A small network was shown many inputs. Here are its activations along a few directions, one row for each input.
Each table varies a few parts of the input and shows all the possible inputs, shuffled.
A made-up example of a description, with smaller parts first: one of 3 separate values, together with either a single point or one of 11 places along a line or (one of 4 places along a line, together with one of 8 places around a ring).
Shared parts are said once, and a part with two or three values counts as separate values.
(in the rows, 128 means zero)

Other details of the inputs vary at random and push rows far along two fixed directions, the same in every table; ignore that.

A family of inputs:
x1: [128 110 111 116 116  90 153 128 126 154 118 124 129 163 147 113 148]
x2: [114 119 127 133 116 118 115 122 114 135 110 121 106 141 135 116 131]
x3: [108  99 115 114 107  86 177 124 121 161 108 133 120 154 152 107 186]
x4: [116 128 101 132 133 129 153 127 127 153 121 122 134 157 132 134 130]
x5: [153 119 160 100 116 107 124 122 162  87 146 162 119  90 137 130 130]
x6: [138 111 110 109 112  77 161 127 116 160 120 132 128 165 156 108 158]
x7: [141 132 180 126 135 145  82 110 182  64 161 142 123  84 110 148  94]
x8: [139 132 135 161 140 155  87 133 106 127 107 117 146 121 112 133  92]
x9: [119 144 155 140 154 173 106 119 174  96 153 137 129 107 116 162  85]
x10: [148 144 174 138 154 156  80 129 164  82 158 144 133  76 111 154  73]
x11: [118 129 126 136 132 130 135 119 139 137 130 127 127 143 136 140 115]
x12: [160 125 194  66 108  94 115 119 206  44 196 195  83  49 143 137 125]
x13: [ 99 138 100 191 168 189  91 127  86 167  82  80 158 175 115 139  89]
x14: [124 118 123 167 144 151  95 122 112 137 101  99 151 150 121 128 111]
x15: [152 133 183 117 139 134 105 122 174  79 169 160 134  76 120 143 105]
x16: [112 132 125 148 142 137 118 121 122 144 115 112 138 154 129 131 113]
x17: [112 135 135 174 159 173  78 118 119 125 108  99 143 133 109 146  84]
x18: [117 129  92  71  84  77 222 147 108 166 132 137 116 146 156  97 207]
x19: [101 127  98 181 155 169 102 129  85 167  73  84 144 168 121 130 109]
x20: [130 106 110  81  90  57 173 132 120 143 131 150  91 141 150 103 185]
x21: [126 139 104 149 151 149 129 131 114 144 119 112 144 152 121 149 104]
x22: [133 124 135 128 130 135  98 132 118 122 126 130 115 116 120 124 103]
x23: [143 139 138 139 149 154 108 136 143 122 137 138 144 110 126 151  84]
x24: [144 141 133 150 154 161  97 131 142 114 131 131 148 115 125 154  74]
x25: [114 116 138 125 120 126 130 118 140 124 121 134 118 129 129 126 146]
x26: [140 135 150 104 144 124 129 126 157 110 152 149 130 107 127 140 110]
x27: [139 116 147 105 123 102 145 122 145 122 142 151 128 110 134 123 143]
x28: [132 110  84 152 124 112 133 145  74 184  71 105 139 171 149 109 139]
x29: [126 149 146  93 104 143 132 137 151  79 172 157  97  69 119 126 138]
x30: [116 165 107 166 158 206 110 143  98 134 125  87 155 125  96 152  87]
x31: [111 130 149 148 146 173  76 118 142  97 126 120 115 107 110 145  91]
x32: [122 132 103  83 100  88 210 141 113 156 142 127 116 145 141 103 197]
x33: [134 100 107  97  96  69 175 136 108 161 107 145 119 146 151  94 175]
x34: [141 117 127 136 122 105 128 119 117 141 115 126 137 146 138 115 142]
x35: [140 123 158  94 121  93 153 116 175  95 167 161 119 100 130 132 154]
x36: [128 113 105  84 110  64 191 132 130 154 133 143 121 157 150 113 178]
x37: [125 145 101 186 175 198  85 134  87 159  91  90 170 151 108 150  56]
x38: [129 116 174  87 104  89 147 109 186  85 161 162 100  98 138 127 156]
x39: [131 107 100 108 102  79 174 135 128 167 114 132 122 168 158 116 161]
x40: [132 132 122 153 151 152  98 133 108 141 108 111 144 132 113 132  93]
x41: [141 151 193  50  93 116 160 122 211  35 216 193  94  33 120 139 161]
x42: [130 126 161 103 119 114 136 110 184  81 165 158 112  94 118 132 137]
x43: [142 110 111 100 110  75 175 141 115 168 121 142 128 150 156 109 162]
x44: [136 101 102 108  95  75 152 146  92 169 102 138 105 148 160  91 166]
x45: [136 135 170 131 135 149  68 116 164  72 155 137 107  91 117 144  87]
x46: [115 116 139 140 130 124 123 113 132 130 125 123 132 136 131 127 135]
x47: [147 123 151 126 118 115 109 115 142 105 136 138 124 117 128 128 125]
x48: [128 123 126 150 139 134 104 125 125 131 114 110 131 138 128 131 112]
x49: [118 124 102 102  90 102 190 141  93 156 118 119 118 143 136  93 200]
x50: [139 129 113 143 132 129 122 128 119 151 120 122 139 156 140 133 112]
x51: [117 153 115 135 127 165 128 139 111 125 136 116 131 107 113 132 126]
x52: [115 150 114 164 144 182 119 139  89 134 119  92 154 130  98 128 128]
x53: [119 104 116 104 102  76 181 121 138 146 129 146 121 144 142 106 187]
x54: [121 144 122 127 119 155 121 139 110 112 146 118 106 105 112 120 136]
x55: [144  97 117 105 102  70 170 132 118 151 116 147 126 143 157 105 176]
x56: [105 139  97 191 163 179  86 126  86 159  86  83 153 163 107 135  95]
x57: [131 138 146 140 148 152  96 118 143  91 137 128 136 104 101 150  99]
x58: [126 156 134 128 134 159 129 139 128 109 148 112 128 106 104 132 133]
x59: [109 125 105 154 134 149 100 127  99 142 101 103 123 150 115 120 114]
x60: [124 117  87 128 122  94 157 137  94 173  96 115 128 169 137 114 161]
x61: [131 129 112 173 136 153  67 127  80 148  93  97 130 155 124 122  96]
x62: [136 115  97 143 118  97 133 132  89 172  88 110 131 174 144 108 146]
x63: [126 144 161 115 146 143 119 112 187  81 172 147 128  99 112 152 104]
x64: [126 156 157 115 127 162 131 129 151  82 168 145 135  69 107 145 131]
x65: [133 116 100 140 132 116 134 139  95 166  98 115 146 165 145 116 125]
x66: [118 168 117 146 146 198 117 142 115 123 139 109 148 114 105 158  94]
Description of these inputs: one of 6 places along a line, together with either one of 2 separate values or one of 9 places around a ring.
Changing only the place on the line of 6 turns x21 into x20. The same change can be made to x9. Which row results? -> x31
Changing only the place on the line of 6 turns x63 into x56. The same change can be made to x13. Which row results? -> x19
Which other rows does x46 become when the place on the ring of 9 takes its other values? List them by row number. -> x3, x14, x15, x27, x34, x35, x53, x55
Which other rows does x54 become when the choice among 2 separate values takes its other values? List them by row number. -> x29

A family of inputs:
x67: [126 113 104 111 107  86 155 130 117 158 112 131 112 158 148 112 157]
x68: [131 133 131 148 147 151  98 127 133 127 123 119 138 135 124 145  91]
x69: [115 124 101 152 133 143 114 135  92 156  97 107 128 154 126 121 116]
x70: [113 131 124 159 143 156  98 120 114 130 107 104 136 141 112 132 111]
x71: [130 129 141 142 147 144 110 120 140 116 130 127 141 122 121 141 108]
x72: [135 135 127 155 150 158  93 130 125 128 119 114 142 135 121 146  85]
x73: [134 115 111 107  99  87 161 136 105 147 120 131 119 139 141 102 173]
x74: [138 136 154 120 132 143 105 128 153  93 151 146 118  91 121 139 105]
x75: [111 132 113 167 141 161  94 124 100 136 103  95 134 146 111 127 112]
x76: [125 135 146 135 132 150  99 125 133 105 135 127 119 104 117 133 109]
x77: [111 134 112 167 142 166  91 130  92 141  99  94 131 143 112 127 105]
x78: [114 134  94  93 100 108 205 145 110 157 135 131 121 137 138 109 188]
x79: [128 125 129 125 117 125 125 131 121 126 126 131 116 120 130 119 137]
x80: [131 124 106 156 144 136 123 134  93 159  98 108 156 153 125 126 119]
x81: [147 128 170  96 127 107 133 118 193  82 176 168 114  91 133 144 123]
x82: [121 131 123 143 134 147 107 131 116 132 116 120 126 132 126 129 109]
x83: [117 119 107 162 138 144 116 127  97 157  93 103 149 158 126 124 124]
x84: [112 130 118 168 145 164  95 121  99 140  98  96 144 149 113 129 108]
x85: [129 135 136 135 139 142 102 124 138 115 132 128 125 123 125 139  98]
x86: [124 131 109 166 145 159  94 131  95 150  96 103 142 151 123 135  92]
x87: [136 134 150 117 122 129 118 130 142 101 148 142 114  96 124 129 127]
x88: [141 134 161 123 142 133 116 120 163  96 153 145 134  98 121 146 113]
x89: [131 131 144 145 142 145 108 122 134 116 127 125 143 118 120 137 112]
x90: [120 156 156  76 118 130 171 127 190  78 197 160 106  75 117 144 151]
x91: [139 114 109 104 104  89 159 144 102 152 118 137 120 135 147 102 159]
x92: [149 130 173  96 125 111 134 118 181  80 173 165 123  81 127 137 130]
x93: [138 126 174 100 130 114 132 113 191  84 170 164 119  90 130 146 125]
x94: [143 135 137 142 148 144 104 128 132 121 132 124 147 123 120 141  95]
x95: [129 113 113 108  98  88 162 133 108 148 118 130 116 142 144 103 176]
x96: [128 129 105 152 129 144 112 141  79 153 100 103 137 142 122 115 122]
x97: [126 108 113 108 101  84 167 127 116 148 116 134 117 147 144 104 177]
x98: [130 126  99 160 143 143 111 139  88 166  91 101 149 163 131 128 104]
x99: [111 130  91  86  92  94 218 144 112 162 136 134 116 144 145 107 199]
x100: [107 134  87  92  98 103 209 141 109 164 133 127 117 150 143 106 192]
x101: [127 131 149 125 124 135 113 121 148  99 145 134 117 106 121 132 126]
x102: [110 119 109 157 139 140 118 123 104 156  95 104 141 160 123 125 124]
x103: [123 131 145 144 138 150 103 117 133 109 127 119 134 119 113 136 112]
x104: [123 158 133 114 132 160 151 138 138 107 162 131 135  95 110 141 131]
x105: [129 123 126 122 129 111 132 125 140 135 127 133 122 141 138 130 124]
x106: [134 132 144 120 137 126 117 122 161 110 145 141 122 121 133 141 104]
x107: [133 136 133 153 144 158  97 126 112 117 120 112 148 120 106 134 105]
x108: [131 130 149 121 123 131 116 122 150  96 148 137 117 104 121 130 131]
x109: [159 134 168  88 125 104 132 126 184  83 177 167 117  85 134 142 116]
x110: [120 130 135 164 150 165  93 119 125 126 113 111 148 132 114 141  98]
x111: [140 131 148 114 125 129 120 133 144 103 148 148 119  98 129 132 118]
x112: [121 136 143 135 133 151  98 123 136 105 136 126 117 109 116 133 109]
x113: [130 110 115 108 102  85 166 130 110 150 116 133 122 145 144 105 177]
x114: [141 129 171  90 127 103 136 113 201  82 179 170 110  95 135 144 125]
x115: [143 109 101  97  96  68 176 141 105 165 117 141 117 151 157 102 172]
x116: [144 135 141 125 133 131 111 129 140 110 140 140 126 110 127 139 106]
x117: [120 122 103 149 128 140 117 137  90 157  97 110 131 150 131 119 120]
x118: [135 129 125 150 146 141 110 129 118 138 115 117 146 139 127 136 105]
x119: [122 105 113 108 112  82 172 124 126 159 116 136 122 158 151 111 170]
x120: [119 132 131 159 155 157  99 118 132 126 118 112 144 137 113 145 100]
x121: [124 137  95  91 102 105 205 149 103 156 138 131 128 132 136 107 186]
x122: [117 131 110 176 158 161  94 125 104 153  95  93 150 162 117 139  92]
x123: [118 114 113 112 103  94 154 126 115 146 117 128 111 147 143 105 169]
x124: [120 130 143 145 143 148 107 115 143 116 128 124 137 125 120 138 110]
x125: [148 131 165  93 122 111 125 121 182  82 171 169 108  87 132 142 119]
x126: [129 102 106 104 103  68 180 130 122 168 115 139 120 164 160 107 174]
Changing only one part turns x84 into x97. The same change can be made to x82. Which row results? -> x74
What is each input in this table made of? -> one of 6 places along a line, together with either a single point or one of 9 places around a ring
Which other rows agree with x80 in the place on the line of 6? List them by row number. -> x73, x91, x92, x94, x96, x107, x109, x115, x121
Start at x88 and move only the place on the ring of 9, one step at a time. The first step leads to x118. Which rows follow, in order? -> x98, x116, x111, x87, x95, x113, x89
Start at x90 and move only the place on the line of 6, one step at a time. The first step leads to x100. Which rows follow, in order? -> x99, x78, x104, x121
Which other rows does x103 become when the place on the ring of 9 takes its other values? List them by row number. -> x68, x76, x86, x93, x101, x110, x117, x126
